These are the activations of a small network on made-up records, seen along a few directions, one row for each record.
Records have a field called FAFE. Each example row is followed by its value.
Records without FAFE are marked none.
The largest differences between rows may come from other fields.
(in the rows, 500 means zero)
Random noise pushes rows far along 3 fixed directions. That doesn't count. These rows show it; they differ only by the noise:
[334 531 593 647 721 529 529 386 660 839 420 492 455 319 600 481 379 446 559 582 344]
[399 465 577 501 500 474 502 484 554 580 423 513 518 460 492 415 404 454 512 533 461]
[395 396 568 532 439 412 412 549 603 581 273 562 588 444 419 446 397 408 473 574 524]
[432 412 576 406 342 419 481 552 492 404 404 529 575 555 405 357 401 453 489 502 543]
[400 475 585 476 491 476 527 474 532 550 460 499 511 481 495 387 396 467 526 515 455]

[563 542 526 808 688 537 589 396 766 816 414 484 490 452 591 499 449 420 563 733 409]
bet
[433 343 505 464 356 262 385 662 562 508 196 481 540 482 227 416 361 519 560 440 539]
tole
[609 435 519 417 519 494 626 414 476 310 651 372 497 638 456 338 337 542 578 426 493]
vakim
[511 437 419 402 319 433 461 573 567 409 403 344 510 406 496 612 350 468 539 302 663]
rosi
[562 762 452 456 610 722 550 399 485 482 809 469 330 596 518 561 781 544 329 506 328]
lis
[547 509 462 605 678 616 500 473 499 678 540 472 465 293 630 692 564 561 431 487 460]
none
[592 611 423 617 629 688 476 408 487 587 731 513 373 539 716 642 639 542 539 408 430]
fonat
[595 503 189 540 529 657 461 441 535 631 576 428 376 375 661 738 618 509 387 386 609]
fonat
[703 415 242 589 437 641 272 746 525 570 478 557 511 464 537 770 780 597 307 587 598]
bet
[515 400 548 739 497 469 341 623 623 463 349 618 617 678 421 425 595 414 381 601 525]
vakim
[646 552 428 483 420 594 515 610 210 231 769 496 398 717 422 494 774 529 281 492 353]
boni
[620 454 338 58 158 434 531 606 237 247 743 485 399 607 494 577 561 610 423 235 751]
rosi
[422 388 573 561 599 400 536 440 660 620 462 487 500 427 542 552 443 375 585 494 609]
besu
[763 438 410 416 452 511 394 537 462 405 533 560 479 672 468 591 608 453 395 628 666]
vakim
[638 555 502 319 541 538 546 577 409 268 657 507 493 687 486 490 721 588 536 588 464]
lis
[488 387 555 473 270 228 315 623 622 437 377 460 590 424 363 488 280 540 409 402 704]
besu
[541 446 337 316 404 496 512 673 552 503 624 405 429 364 610 576 633 501 371 438 633]
zupen
[518 458 489 372 489 453 462 493 687 588 554 465 587 360 609 567 539 494 477 355 494]
zupen
[832 426 374 408 217 472 478 717 372 168 327 567 547 681 375 629 688 463 307 493 662]
tole
[522 445 525 795 375 340 312 604 559 499 191 609 602 649 225 467 600 328 386 723 461]
boni
[451 478 479 366 375 441 489 523 429 393 472 492 535 553 411 337 451 499 560 445 565]
none
[549 505 505 553 527 637 439 555 498 534 463 578 493 502 541 688 669 456 319 595 567]
none
[490 465 385 462 479 413 444 541 568 550 296 669 441 443 403 550 419 504 492 487 583]
rosi
[511 632 518 501 520 548 553 369 392 544 702 391 428 645 599 583 472 643 615 528 432]
bet
[491 647 569 412 477 445 606 345 561 523 772 419 365 558 709 269 334 640 627 363 436]
besu
[439 601 526 659 642 550 546 570 607 605 509 394 433 482 550 552 649 503 542 669 392]
lis
[686 499 426 533 419 478 491 633 357 93 353 600 514 718 333 503 814 351 292 581 471]
tole
[565 361 422 366 535 346 374 536 570 703 491 464 468 263 587 694 555 577 517 433 569]
zupen
[379 509 577 439 544 361 729 450 486 607 434 410 614 580 418 358 190 545 712 505 423]
boni
[334 442 479 493 646 487 489 459 532 630 636 427 473 413 577 522 362 549 705 367 479]
fonat

Which value of FAFE does each new row have?
[544 406 426 427 343 523 442 571 405 381 460 530 487 536 433 511 620 497 438 517 606]
none
[630 344 281 445 314 573 225 738 542 536 272 565 618 346 471 801 603 547 307 504 751]
none
[608 570 329 449 569 701 513 457 361 516 662 523 383 484 632 628 788 585 392 479 523]
none
[414 412 371 541 462 498 391 553 540 533 429 458 484 469 360 637 540 521 422 665 552]
bet
[646 493 525 507 413 394 389 585 410 397 458 537 561 608 405 624 645 511 504 606 489]
lis
[452 564 595 544 445 579 662 477 427 271 643 493 520 670 405 559 672 473 526 606 392]
lis
[649 607 481 560 505 579 586 563 476 511 608 613 544 681 434 484 661 447 318 560 457]
boni
[411 383 525 584 474 473 440 504 515 383 500 588 518 673 358 337 466 484 529 552 416]
vakim
[336 428 569 264 354 232 540 473 595 437 553 369 535 415 391 261 212 729 696 274 541]
zupen
[610 508 293 519 491 735 383 541 511 560 557 645 271 447 539 828 723 534 282 440 525]
rosi
